Each row below holds a small network's activations on one input, seen along a few directions.
Each table varies a few parts of the input and shows all the possible inputs, shuffled.
Descriptions start from the smaller parts, as in this example, which fits no table here: line(6) and (point or ring(9) or (values(2) and ring(5))).
Shared parts are said once, and a part with two or three values counts as separate values.

A family of inputs:
row 1: [ 13 -14 -37  17 -59  38 -29  31 -63  66 -33 -47  38  25]
row 2: [ 32  45  39  29   6  -2  21  35  35 -27 -43  33 -44 -26]
row 3: [-31  23  22 -18  -6 -69 -11   3  37 -32 -12  -9   6 -32]
row 4: [ -2  -4 -29 -42  31  29  34  18 -19 -28 -34  22  62  34]
row 5: [-20 -24 -29 -54  31  -4 -18 -27  13  38  38 -12  33  19]
row 6: [ 22 -58 -24  -7   7  31   7 -43  -5  25  75  -7  18  21]
row 7: [ -28    7    2   72 -100   -5  -54    3  -18    3  -46  -37  -27    3]
row 8: [-28  12 -31 -48  52  -5   0  20  -9  17   3   6  70  -7]
row 9: [ 26  -1  -7 -32  48  59  46  33 -43   1 -23  26  10  24]
row 10: [ 18   5  48  39 -33 -12  15 -15  11  -6  18  42 -59 -11]
row 11: [-28  11  10  29  24 -62 -29 -32  42   2  17 -32 -27 -44]
row 12: [ -5  -8  17  54  -7 -23 -31 -49  33 -18  51 -16 -61  -5]
row 13: [ 30 -29 -10 -34  23  59  29   2 -40  26  29  18 -15  18]
row 14: [  1  35  27  -3 -18 -34  21  24  26 -66 -39  11  -4 -17]
Question: Describe the family of inputs behind these rows.
Answer: values(2) and (point or ring(6))
Question: Changing only the values(2) part turns row 2 into row 9. The same change can be made to row 11. Which row results?
Answer: row 5

A family of inputs:
row 15: [ -9  13  21  78 -78 -29 -41   6  11 -32 -49 -24 -61 -32]
row 16: [ -4  11  29  37 -21 -34 -13 -23  27 -18   5   0 -32 -27]
row 17: [ -15   49   34  -16   45  -20   44  -14   46 -102  -15   47   21  -26]
row 18: [ 19  23 -26 -60  60  43  83  22 -15 -47 -14  32  48  39]
row 19: [ -5  10  27  60 -49 -34 -26  -7  18 -17  -3   0 -41 -26]
row 20: [-15 -12 -28  19 -75  40 -23  48 -52  37 -59 -23 -11   4]
row 21: [ -4 -21 -25 -11 -21  33  -9  28 -32  39 -16 -26  19  23]
row 22: [ 26 -35 -23 -59  57  37  14 -16 -20  48  42  -4  36  33]
row 23: [-11   9  13 -16  45 -46 -10 -37  40 -18  45   9   5 -25]
row 24: [  7 -30 -25 -33  41  38   5   6 -28  39  24  -3  41  24]
row 25: [ -3   6  26  21   6 -39 -17 -26  36 -12  25   2 -21 -15]
row 26: [  8 -14 -16   4 -42  31  -6  38 -45  49 -26 -14 -15  17]
row 27: [  7 -19 -30 -26  10  22   6   9 -27  46   1 -11  26  34]
row 28: [  1   9  22   3  22 -41  -6 -33  40 -13  41  14 -15 -23]
Question: Changing only one part turns row 28 into row 24. The same change can be made to row 25. Which row results?
Answer: row 27
Question: Describe the family of inputs behind these rows.
Answer: values(2) and (point or line(6))
Question: Which other rows does row 15 become when the values(2) part takes its other values? List them by row number.
Answer: row 20

A family of inputs:
row 29: [ 38  -4 -35 -55  16 105  69  66 -55  41 -23  30  28  74]
row 30: [ 27 -67 -27 -50  60  74  48 -20 -37  68  80  13  26  41]
row 31: [-10   3  39  35 -11 -43 -51 -41  20  18  47   7 -45 -42]
row 32: [ 45 -18 -22 -63  44  59  95  22 -32   1  24  40  52  58]
row 33: [-20  29  23  65 -78 -10  -2  16  17 -40 -51   6 -79  -3]
row 34: [-34 -26 -30 -34  45 -11 -12 -30  -2  41  52  -7  56  -3]
row 35: [-16  12 -21   4 -36  27   7  42   0 -29 -42 -11  21  17]
row 36: [  3  26  55  34  29 -52  -5 -43  52 -51  20  19 -47  -5]
row 37: [ 13  -2   6  32 -33 -36 -45  -6   9  27   8 -36 -67  -6]
row 38: [  5  36  27  43 -14 -33  20 -11  18 -88  -4  12 -17 -31]
row 39: [-15  -7  18  24 -55 -10 -18  19 -16  28 -41 -27  -5 -19]
row 40: [-28   9 -39 -38  -1  35   8  51 -15 -15 -43  -5  49  31]
row 41: [ 42 -58 -34 -25  19  98  48  49 -84  74   0   4  39  62]
row 42: [ -3   5  28  52 -72 -17 -29   4 -23  15 -34 -19 -37 -10]
row 43: [ -2 -22 -39 -31   7   5 -37   7 -21  48   4 -35   9  20]
row 44: [ 10  19  63  57  11 -42 -12 -40  60 -56  13  35 -85 -50]
row 45: [  9  -3  -5  17 -22 -15 -50  -8   4  38  15 -34 -34  14]
row 46: [-22  10 -29 -26 -21  32  10  48  -9 -17 -52  -5  35  17]
row 47: [ -8  40 -13  24 -45  13   8  38  -5 -44 -45 -16 -13  -5]
row 48: [  1  53  19  12   0 -40  31   2  13 -63 -16  19   5 -19]
row 49: [ -5  36   8 -14  10 -16  19  -4   9 -58 -20  22  31  -7]
row 50: [  0  52  47  60 -19 -54  23   3  25 -77 -23  32 -66 -49]
row 51: [ -4  11  10 -38  68 -14  11 -29  31 -36   9   7  27  -6]
row 52: [-10  36  -1 -42  33 -15  32  15   0 -53 -23  19  39 -13]
row 53: [ 13   8  33  17  38 -28   3 -36  59 -53  22  11  -6 -23]
row 54: [-19   8  37   7  10 -27 -43 -35  14  25  47  -5 -23 -41]
row 55: [ -5 -26 -19  -7 -17   2 -41   4   8  57  10 -34  -6   8]
row 56: [  13  -16   25   97 -100  -16  -24   -7    6   -4  -21   -6  -47  -24]
row 57: [ -9  -2  -6 -48  71  -4  18 -33  38 -29  11  14  51   1]
row 58: [-14  -5 -13 -10 -18  21 -21  28 -38  43 -44 -17  36  -2]
row 59: [-17  41   5  44 -57   4   7  29  20 -42 -50  -4 -41  -8]
row 60: [ 44 -59 -57 -45  36  85  27  10 -51  97  29  -3  13  74]
row 61: [  6 -10  41  71 -28 -52 -46 -42  35  -6  57  18 -65 -55]
row 62: [ 59 -32 -14 -64  81  64  81 -22 -11   5  50  23  24  52]
row 63: [-13   9 -23 -44  34  -8  39   5  -7 -55  -5  18  73   8]
row 64: [-28 -29 -11 -23  27 -25 -23 -31   2  34  56 -11  39  -7]
row 65: [-18 -17 -37 -27  -9  12  -9  29 -57  44 -44 -17  61   8]
row 66: [  3  14  23 -13  52 -13   5 -31  49 -41  10  13   6 -28]
row 67: [ 14  -8  17  52 -62 -37 -46 -15  18  23  12 -15 -94 -24]
row 68: [-17 -11   6  -9  17 -16 -34 -33   9  24  45  -6  13 -31]
row 69: [-18 -26 -53 -40  26   0 -35   5 -16  69   6 -29  29  33]
row 70: [ -9  -9   2   2 -36  -3 -20  28 -31  36 -45 -21  16  -7]
Question: Describe the family of inputs behind these rows.
Answer: ring(6) and (point or line(6))
Question: Changing only the ring(6) part turns row 44 into row 56. The same change can be made to row 36. Which row results?
Answer: row 42
Question: Changing only the ring(6) part turns row 45 into row 39. The same change can be made to row 55. Which row results?
Answer: row 70
Question: Start at row 46 and move only the ring(6) part, one step at a time. The first step leads to row 58. Which rows follow, in order?
Answer: row 43, row 64, row 51, row 52
Question: List by row number the other rows that have the ring(6) part in common with row 31.
Answer: row 30, row 34, row 54, row 61, row 64, row 68
Question: Which other rows does row 40 become when the line(6) part takes its other values? List them by row number.
Answer: row 33, row 35, row 46, row 47, row 59

A family of inputs:
row 71: [  9   8  10  -2  53 -27 -12 -30  25   4  32  21 -30 -14]
row 72: [  1 -40 -24 -49  43  37 -10   2 -50  90  35   9  39  32]
row 73: [  6 -16 -29  13 -36  46  18  30 -32   6 -20 -23  10  24]
row 74: [ 23 -30 -36 -72  69  21  42  -7 -40  53  42  35  54  26]
row 75: [ -9  20  54  75 -91 -27  -8   4  25 -50 -42  -7 -52 -47]
row 76: [  8  -5  49  94 -74 -54 -57  -8  29 -13 -10 -30 -61 -37]
row 77: [ 12 -47 -32 -29   2  64  -4  25 -58  78  -5 -32  32  26]
row 78: [  7  37  56  46  -4 -48  21 -31  68 -92  11  24 -36 -41]
row 79: [-54  -4 -36 -26  21 -19 -13  10   4  -3   9 -21  64  10]
row 80: [ 16   2 -30  -9  -3  28  47  28 -12 -29 -21  11  24  40]
row 81: [ 11 -15 -24 -32  48  17  17 -28   1  16  48  32  -2   8]
row 82: [ 21 -11 -21 -81  72  49  51  15 -25   4 -10  33  59  33]
row 83: [-38  21 -20  -7  -8 -53 -31  -9  38 -18 -16 -36   4 -24]
row 84: [-55  36  25  54 -32 -96 -45 -22  56 -61  -5 -21  -6 -66]
row 85: [ 20 -11   0  37 -40 -15 -49   7 -13  35 -18 -34 -50  -1]
row 86: [ -2 -31  -3 -15  18  24 -22  -9 -17  51  46  -2  -2  28]
row 87: [-28 -12 -48 -70  42   4   1  25 -20  24  -8 -21 101  13]
row 88: [ 14  29  18 -14  34 -20  35  -7  20 -40   6  16 -14  -3]
row 89: [  4  22   3  27 -50   5 -10  42  -8  -7 -41 -14 -42  19]
row 90: [ -2  -6  22   7   7 -18 -43 -23  15  33  34 -20 -49 -10]
row 91: [  0   2  60  58 -38 -44 -51 -55  37  -8  28   6 -64 -51]
row 92: [  4  41  47  72 -55 -38  17  -7  35 -78 -35  18 -33 -27]
row 93: [ -1   1 -16 -46  41  36  35 -12  -4 -30  13  39   6  17]
row 94: [  2 -17 -39 -35 -13  73  31  46 -70  51 -39  -8  52  32]
row 95: [  6 -33 -15  13 -20  40 -33  16 -23  46   1 -27  -2  21]
row 96: [ 21  38  21   6 -13   6  26  19  13 -48 -32 -11 -14   6]
row 97: [  0  25  53  50   9 -52 -13 -53  56 -34  38  36 -44 -50]
row 98: [  4  -3 -44 -62  19  62  60  35 -53  19 -41  27  57  36]
Question: Describe the family of inputs behind these rows.
Answer: line(4) and (point or ring(6))
Question: Changing only the line(4) part turns row 90 into row 86. The same change can be made to row 83. Which row results?
Answer: row 79
Question: Which other rows does row 94 become when the line(4) part takes its other values? List them by row number.
Answer: row 73, row 75, row 89

A family of inputs:
row 99: [ 26 -17  22  48 -25  -3  22   0   0   6  21 -26 -72  -1]
row 100: [ 13 -33 -22 -37  -5  26 -16  14 -19  17  -7 -33  50  14]
row 101: [ 21  -5  -9 -22  20  36  20  21 -67  29 -13  30  31  14]
row 102: [-25 -21 -45 -26  11  31  11  20  -9  30  19 -17  19  52]
row 103: [-13  36   9  19 -62  20 -19  19  14 -24 -23   1 -66   1]
row 104: [ 13  14  28  49  11 -40  24 -16  20 -44  45   8   4  -7]
row 105: [ 46  15   6 -67  95 -22  45 -11  17 -21  29  19 -15  17]
row 106: [-44   5  26  12 -18 -27 -50 -15  29   5  23   3 -31 -40]
row 107: [  8  10  23  24 -31  40 -14   1  21 -14 -26   2 -57  -2]
row 108: [ -9  12  16 -46  61  12  13 -26  25 -16 -27 -15  25  35]
row 109: [  8  -5 -45 -25  20  40  20   8 -25  25  -3  -3  35 -14]
row 110: [-13 -21  41  34   3 -31 -28 -24  -4  17  74 -24 -24 -29]
row 111: [-18  29   7  21 -14 -45  20 -13  44 -60 -15  21  -9 -21]
row 112: [ -4   3  18  28  15 -10   5 -21  45 -65  -8  37  -1 -26]
row 113: [ -6 -26 -64 -22  25  14  18   5 -20  33  25   3   6  63]
row 114: [ -3 -25 -31 -25  -7  27 -15  17   0  29   5 -25  47  41]
row 115: [  7 -37 -19 -36   7  18  13   2 -30   9 -13 -24  39   0]
row 116: [-30 -30  36  11  10  -4 -41 -30  27   6  16  10 -30 -43]
row 117: [ 18   7 -18 -34   5  38  40  -5 -47  23  -1  19  37   3]
row 118: [ 13 -21   1 -11  17  45  28  52 -47  48 -22  32  27  23]
row 119: [ 14  47  -3  41 -72 -22 -40  18  -3  -4 -57  -8 -34  -7]
row 120: [-19  21  22  26 -35 -68 -54 -15   5  17 -11 -18  -3 -45]
row 121: [ -3  43   3  39 -30 -75  -1  -2  24 -47 -33   6  21 -27]
Question: Describe the family of inputs behind these rows.
Answer: values(2) or line(9) or (values(3) and line(4))
Question: Which of the alternatives is row 105?
Answer: values(2)

A family of inputs:
row 122: [-10 -31 -12 -73  71  66  41   5 -26  22  20  -7  58  39]
row 123: [-20 -33  37  80 -42 -33 -28 -34  11   2  55 -31 -56 -35]
row 124: [-30 -18  16  11  36 -14 -13 -39  47 -58  36 -20 -13 -13]
row 125: [-26 -12 -29 -36   9  26   3  20 -30  60  22  12  82  16]
row 126: [  6 -16 -19   0 -45  13 -41  25 -24 105   0 -24 -16  35]
row 127: [ 13  55 -25 -11 -18  -9  20  36  33 -44 -53  26   7  37]
row 128: [  7  -9  21  28   2 -13 -55 -50  28 -38  34 -28 -39 -53]
row 129: [-14  -7  14  60 -66  -9   4  24 -23   0 -61  23 -65 -26]
row 130: [  5 -25 -14 -20  -6   0 -22  11 -56  98 -15   7  44  -9]
row 131: [ 16  54  -8  10 -43 -14 -12  38  -5 -38 -71 -19 -19   1]
row 132: [ 33  45 -14 -28  39   2  60  21   2 -75 -30  22   9  28]
row 133: [ 19  -3  33 -21  63 -16  42 -57  44 -34  64  40   7 -19]
Question: Changing only one part turns row 129 into row 123. The same change can be made to row 131. Which row results?
Answer: row 128
Question: Describe the family of inputs behind these rows.
Answer: values(3) and line(4)
Question: Which other rows does row 133 become when the values(3) part takes its other values? List them by row number.
Answer: row 122, row 132
